These are the activations of a small neural network, seen along a few directions. Each row is one input.
Each table varies a few parts of the input and shows all the possible inputs, shuffled.
A made-up example of a description, with smaller parts first: one of 6 places along a line, together with either a single point or one of 9 places along a line or (one of 2 separate values, together with one of 8 places around a ring).
Shared parts are said once, and a part with two or three values counts as separate values.
In the rows, 128 means zero.

Other details of the inputs shift rows strongly along three fixed directions, in all tables alike. That doesn't count.
To show where, the next rows are all for the same input, with only those details redrawn:
[101 178 129 163 146 133 113 138  95 121 175 190]
[ 74 141 142 161 155 113 130 159 126 115 145 141]
[ 92 139 135 161 152 126 124 153 112 111 163 155]
[157 142 108 119 114 111 145 157 119 129 109 125]
[222 174  80 108  94 139 129 130  84 133 136 170]
[155 116 114 115 115 100 157 170 137 122  86  91]
[201 141  91 103  99 118 147 150 112 127 106 126]
[103  45 138 146 163 125 141 180 143  81 147  79]

Table:
x1: [ 83  56 169 168 161 123 145 163 148  94 124 107]
x2: [152 107 118  91 107  97 138 162 120 155  46  79]
x3: [202 145 116 121 112 132 117 118  75 129 106 146]
x4: [147 109 132 132 113 110 147 166 129 137  65  81]
x5: [100 189 137 142 106  86 155 160 139 162  58 137]
x6: [201  71  93 103 128 171 112 140  93 105 180 151]
x7: [ 99  39 143 146 164 138 107 172 126  85 125  76]
x8: [ 82  85 159 133 152 146 136 127 173  90 150  69]
x9: [ 61 135 149 169 162 116 127 161 127 110 151 139]
x10: [ 93 135 128 120 130  86 129 169 128 133  81  94]
x11: [171 130 109  75 111 140 132 104 159 153 114 107]
x12: [198 124  99  76  88 110 152 103 167 168  84  85]
x13: [ 78 178 150 156 159 133 118 104 160 134 161 140]
x14: [ 79 217 126 119 114 138 126  93 144 151 117 157]
x15: [129 101 125 113 106  95 153 180 163 137  48  86]
x16: [140 133 126 121 116  93 143 166 122 138  50  77]
x17: [ 92 202 159 150 140 155 108  68 121 125 186 189]
x18: [179 147  93  57  80 139 156 103 149 159  78  99]
x19: [137 146 119 108 127 132 121 109 172 137 125 110]
x20: [ 62 152 157 144 137 139 113  89 139 139 176 152]
x21: [ 98 188 128 142 137 171 123  87 124 121 173 167]
x22: [224 135  96 123 118 166 115 109  71 104 184 195]
x23: [ 83 138 154 163 166 119 113 132  92 108 163 154]
x24: [133 119 144 114 135 107 154 110 185 130  97  75]
x25: [114 118 136 160 142 156  94 141  98 118 153 158]
x26: [188 121  94 100 105 186 123  67 109 124 181 159]
x27: [109 130 121 104 110  73 153 180 157 142  52  84]
x28: [137 111 129 104 114 103 149 102 182 138  91  82]
x29: [191  68 110 124 127 182 103 136  84 118 164 145]
x30: [ 92  57 149 118 150 157 122 130 178  83 156  67]
x31: [175 107 114  90 118 185 110  93 128 117 181 134]
x32: [110  68 139 148 150 130 109 145  99 120 139 117]
x33: [ 56 129 161 162 163 123 115  93 167 124 165 136]
x34: [ 74 121 138 158 150 118 118 140 108 131 173 168]
x35: [ 86 221 146 135 106 115 119  72 136 157 132 175]
x36: [110 232 123 141 120  96 120 134  85 158 111 169]
x37: [ 87 160 145 149 122  78 122 134 107 152  73 133]
x38: [ 93 190 128 136 121  89 118 128  87 170 119 167]
x39: [198 126  98  95  90 138 135 143 111 154  96 149]
x40: [220 111 116 140 118 172 111 112  71 111 158 168]
x41: [ 91 169 136 136  97  75 151 147 135 185  63 146]
x42: [125  44 140 150 140 140 122 149 113 121 138 108]
x43: [195  56 102 121 122 143 126 133 105  88 165 135]
x44: [ 80 171 147 157 112  85 139 137 131 158  83 167]
x45: [ 96  65 155 168 144 122 122 144 122 111 126 114]
x46: [140  50 121 115 154 145 113 157 103 100 158 102]
x47: [204 145 104 107 114 193 126  61 106 105 179 168]
x48: [108  52 160 134 170 143 139 113 183  87 153  71]
x49: [ 82 160 148 157 163 152 113  99 151 119 181 145]
x50: [130  81 125 116 149 163 114 113 170  99 164  95]
x51: [ 94 136 138 103 135 110 137 119 185 160 103  92]
x52: [125 112 127 146 140 120 108 124  88 109 158 149]
x53: [ 92 224 128 127  99 118 135  69 132 161 114 176]
x54: [205 143  94  73  82 121 146  90 152 170  94 108]
What do these inputs look like to the network?
> one of 6 places around a ring, together with either one of 4 places along a line or one of 5 places around a ring
The inputs of x10 and x23 match in every part but the place on the ring of 6. If x50 is changed in the same way as x10 into x23, which row does it become?
> x48
The inputs of x39 and x44 match in every part but the place on the ring of 6. If x46 is changed in the same way as x39 into x44, which row does it become?
> x52
List by row number the other rows that have the place on the ring of 6 in common with x54.
> x12, x20, x26, x32, x34, x38, x41, x42
Which other rows does x47 become when the place on the line of 4 takes its other values? List them by row number.
> x17, x24, x48

Table:
x55: [ 73 196 154 151 129  93 110 135  92 167  91 160]
x56: [143 141 127  85  83  93 156 122 172 170  28  80]
x57: [239 205  74  87  79 160 121  92 117 154 132 164]
x58: [230  76  91 103 121 199 116  97 106  68 215 131]
x59: [157  66 135 172 158 172  95 119  79  89 197 164]
x60: [243 182  65  90  66 146 104 105  55 166 113 190]
x61: [ 68  46 165 151 164 144 119 131 168 113 151  80]
x62: [152  35 129 108 143 160 143 146 174  75 138  60]
x63: [122 204 125 149 100 103 123 116  91 172 116 206]
x64: [ 79 172 148 149 145 132  97  82 114 144 172 188]
x65: [ 90 173 144 150 136 157 106  78 108 138 171 189]
x66: [219 136  88  73  87 141 162 113 142 126  91  97]
x67: [ 83 118 152 171 178 148 102 157  93  90 181 143]
x68: [ 49 194 149 127 136  68 155 140 183 167  73  97]
x69: [ 66 179 149 158 154 131 105  92 122 160 167 183]
x70: [103 109 134 181 166 157 110 141 107  83 211 182]
x71: [185 142  85  81  87  93 156 171 127 143  47  83]
x72: [ 23 183 169 135 117  63 153 117 167 177  60 101]
x73: [141  71 123  94 134 107 154 145 180 101 103  48]
x74: [ 57  71 157 148 152 110 133 164 139 131 123 112]
x75: [150  56 117 105 127 117 156 183 147 105 108  75]
x76: [143  59 135 149 153 125 140 168 134  79 128  85]
The inputs of x72 and x58 match in every part but one. If x60 is changed in the same way as x72 into x58, which row does it become?
> x71
What do these inputs look like to the network?
> one of 2 separate values, together with either one of 5 places around a ring or one of 6 places around a ring
